Each row has a name. Each piece below is followed by the name of the row it came from, unless a question asks for something else. Each question is about the rows just above it.

[148 148 137 136  83  90  93 142 107  73 108 178 142 119  82 113 137 126
 139 149 123 155 114  94] = Paz
[102 159 133 103 188 169 171 124 212 165 139 116 106  64 106 159 134 136
  95 180 105  85 154 136] = bemo
[148 148 137 136  83  90  93 142 107  73 108 178 142 119  82 120 117 107
 166  72 150 176 118 123] = dar
[147 157 147 137  92  99  86 146  96  86 117 172 150 124  87 110 119  86
 167  86 150 167 123 136] = Dazen
[107 174 172 149 156 153 116 128 127 162 139 115 163 142 140 113 122  81
 107 182 112  82 130 171] = Gal
[107 174 172 149 156 153 116 128 127 162 139 115 163 142 140 113 122  81
 149 195 119 130 163 139] = folam
The row named bemo: | [102 159 133 103 188 169 171 124 212 165 139 116 106  64 106 159 134 136
  95 180 105  85 154 136]
q: [107 174 172 149 156 153 116 128 127 162 139 115 163 142 140 113 122  81
 107 182 112  82 130 171] | Gal
q: [148 148 137 136  83  90  93 142 107  73 108 178 142 119  82 120 117 107
 166  72 150 176 118 123] | dar

[200 130 130 158] : Zefeb
[156  95 120 124] : ruzi
[ 99 139 157 128] : vosim
[ 99 139 120 124] : dases
[ 99 139 147 120] : Lud
[125 126 101 130] : buren
q: [ 99 139 157 128] | vosim
The row named Lud: | [ 99 139 147 120]
The row named Zefeb: | [200 130 130 158]
The row with [ 99 139 147 120] is | Lud

[190  97 109  37  96 190 171  81 186] -> bok
[169 108 161  37 105 198 183 140 114] -> misa
[169 108 161  37 105 186 134  75 151] -> Zif
The row named Zif: | [169 108 161  37 105 186 134  75 151]
The row named misa: | [169 108 161  37 105 198 183 140 114]
q: [169 108 161  37 105 186 134  75 151] | Zif

[140 109 145  94  96] = kan
[182  85 192  87  97] = bir
[177 122 178 171 179] = duvos
[196  73 207  75  87] = telu
[ 77 166  77  80  67] = kasuz
[114 179 106 185 179] = mibu
The row with [196  73 207  75  87] is | telu
q: [114 179 106 185 179] | mibu
q: [ 77 166  77  80  67] | kasuz
The row with [140 109 145  94  96] is | kan
The row named kasuz: | [ 77 166  77  80  67]
Which row holds [182  85 192  87  97]? | bir

[105 131 109 118  85 106 165 108 161 106  88  98 106 156] = danel
[105  99 109 118  85 106 165 108 161 106  88  98 106 156] = regup
[166 131 125  97 147 104 198 202 142 137 109 108 129 107] = gameb
[161 114 151  62  94 104 150 138 116 168 146 184 156  95] = mem
[142 114 167 103 154 107 145  97 164 144 164 163 155 122] = pob
q: [105 131 109 118  85 106 165 108 161 106  88  98 106 156] | danel
The row named regup: | [105  99 109 118  85 106 165 108 161 106  88  98 106 156]
The row named mem: | [161 114 151  62  94 104 150 138 116 168 146 184 156  95]

[126 123 106 141 126 132 148 135 134 112 111 115 119 117 146 121 130 127
 146 120 132 127 111 123 112 130 145 115 138 131 133 123 117 121 134 120
 142 125 133 141 111 137 106 111 117 128 128 127 125 143 145 116 129] : Zakif
[ 93 125  72 139  92 153 160 131 148 102  88  76  73 131 162  73 135  69
 138 131 117 151 110 108 103 132 184 105 130 134 116  85 140 125 145 128
 140 137 112 160 124 130  95  80 100 123 129 130 126 146 143  92 134] : pigen
[ 89 128  61 158  92 146 160 141 151  98  69  78  88 131 148  72 135  75
 138 117 121 160 119 120 106 134 167 109 145 138 106 111 128 121 149 134
 147 143 119 153 100 111 101  78  99 139 147 141 125 161 139 109 116] : guki
[131 131  82 152  89 144 157 134 150 102  85  53  93 131 148  91 134  71
 136 116 122 158 115 121  98 125 180 109 146 142 128  92 129 116 147 133
 147 144 111 158  92 121  86  66  89 135 137 134 113 164 156 102 122] : Fiv
[102 125 109 148 130 138 144 133 147 114 113 118 126 118 161 116 127 128
 141 114 122 137 121 124 111 121 150 115 140 138 119 136 123 114 140 121
 138 141 136 137  96 143  89  95 125 140 136 141 123 161 131 113 109] : Pemo
[139 102  85 152 133 142 146 108 136  99 119 116 106 115 160 128 142 118
 138 131 107 155 125 126  85 110 188  99 121 144 119  95 138 126 167 142
 144 163 104 158 109 137 107  83 119 123 124 141 123 144 129 101 116] : fisu
[138 124  88 155 130 138 145 132 145 117 107 121 126 120 155 117 127 128
 138 116 135 141 109 127  97 123 169 108 139 139 130 106 117 116 143 120
 142 138 130 152 104 148 104  84 114 129 131 145 115 164 137 112 128] : ruvud
[125 133  68 146  91 142 150 140 148 100  87  73  83 133 154  70 134  64
 136 101 129 169 108 117  98 127 183 116 168 147 111 117 118 116 150  90
 132 126 145 189 107 135  67  37 106 143 143 139 114 190 146 104 121] : ter
[138 133  61 158  85 142 156 139 145 108  76  68  90 132 152  64 135  81
 142 108 126 156 116 119  88 133 178 115 155 149 105 121 119 120 151 118
 135 135 135 176  86 117  94  52 103 146 143 147 118 159 150 118 114] : tese
[148 125  89 150 130 136 148 125 141 117 110 123 125 116 153 121 130 129
 137 125 132 141 101 127  91 113 168 104 126 134 143  88 125 120 146 133
 148 145 117 151  94 153 106  81 114 118 120 133 117 151 140 109 138] : gor
The row named tese: | [138 133  61 158  85 142 156 139 145 108  76  68  90 132 152  64 135  81
 142 108 126 156 116 119  88 133 178 115 155 149 105 121 119 120 151 118
 135 135 135 176  86 117  94  52 103 146 143 147 118 159 150 118 114]
The row named Fiv: | [131 131  82 152  89 144 157 134 150 102  85  53  93 131 148  91 134  71
 136 116 122 158 115 121  98 125 180 109 146 142 128  92 129 116 147 133
 147 144 111 158  92 121  86  66  89 135 137 134 113 164 156 102 122]
q: [ 93 125  72 139  92 153 160 131 148 102  88  76  73 131 162  73 135  69
 138 131 117 151 110 108 103 132 184 105 130 134 116  85 140 125 145 128
 140 137 112 160 124 130  95  80 100 123 129 130 126 146 143  92 134] | pigen
The row named pigen: | [ 93 125  72 139  92 153 160 131 148 102  88  76  73 131 162  73 135  69
 138 131 117 151 110 108 103 132 184 105 130 134 116  85 140 125 145 128
 140 137 112 160 124 130  95  80 100 123 129 130 126 146 143  92 134]
q: [125 133  68 146  91 142 150 140 148 100  87  73  83 133 154  70 134  64
 136 101 129 169 108 117  98 127 183 116 168 147 111 117 118 116 150  90
 132 126 145 189 107 135  67  37 106 143 143 139 114 190 146 104 121] | ter

[118 115 127 173 142 122 127 128] : Gozi
[119 141 128 148 126 124 123 128] : Zok
[119 145 138 141 115 127 123 128] : dob
[125 101 155 150 119 130 129 130] : Pata
[121 101 154 168 127 128 129 130] : Begok
[145 163 138  58 110 138 128 128] : mosef
[118 171 115 160 128 122 123 127] : kugo
[155 171 115  58 136 134 135 127] : fis
[126 102 116 165 150 123 132 128] : Borev
[135 146 137  83 110 135 127 128] : ked
[124 113 135 149 132 127 129 129] : Futok
q: [119 145 138 141 115 127 123 128] | dob
q: [126 102 116 165 150 123 132 128] | Borev
q: [135 146 137  83 110 135 127 128] | ked
The row named Begok: | [121 101 154 168 127 128 129 130]

[144 165  75 144 160  93 145 122 117 177  91  96 169  96 105 115 202 182
 116  94] : tedap
[144 165  75 144 160  93 145 122 117 177  91 116 169  96 105 199 202 182
 116  94] : boko
[133 156 156  93 154 115 100 130 129 142  94 160 118 120 120 134 152 158
 104 132] : Zikot
q: [144 165  75 144 160  93 145 122 117 177  91  96 169  96 105 115 202 182
 116  94] | tedap
q: [133 156 156  93 154 115 100 130 129 142  94 160 118 120 120 134 152 158
 104 132] | Zikot
q: [144 165  75 144 160  93 145 122 117 177  91 116 169  96 105 199 202 182
 116  94] | boko

[117 152 124 127 114 140 165 134 117 123 108  93] -> pagez
[175 121 119  96 139 158  84 120 105 127 134 137] -> Zim
[ 82 102  73 130  75  67  94 115  83  77  77 106] -> ditub
[150 129 180 205 164 143  99 129 126 144 161 168] -> mip
[117 152 124 166 114 140 165 134 117 123 108  93] -> denum
The row named denum: | [117 152 124 166 114 140 165 134 117 123 108  93]
q: [117 152 124 166 114 140 165 134 117 123 108  93] | denum
The row named ditub: | [ 82 102  73 130  75  67  94 115  83  77  77 106]
The row named mip: | [150 129 180 205 164 143  99 129 126 144 161 168]
q: [175 121 119  96 139 158  84 120 105 127 134 137] | Zim

[ 62 111 106  76 192] -> vut
[122 178 186  50  89] -> fazip
[ 70 126 127 172 140] -> gofa
[ 70 126 127  77 140] -> lanas
The row named lanas: | [ 70 126 127  77 140]
q: [122 178 186  50  89] | fazip
The row with [ 62 111 106  76 192] is | vut

[141 153 118  73  94]  biv
[188  95  78 156  69]  zev
[ 79 174 136 132 106]  dogop
[119 130 124 132 130]  pumin
[150 198  83 110 199]  zetu
[189 117 198 108 160]  vov
Where do [141 153 118  73  94] appear? | biv
The row with [ 79 174 136 132 106] is | dogop
The row with [119 130 124 132 130] is | pumin
The row named zetu: | [150 198  83 110 199]

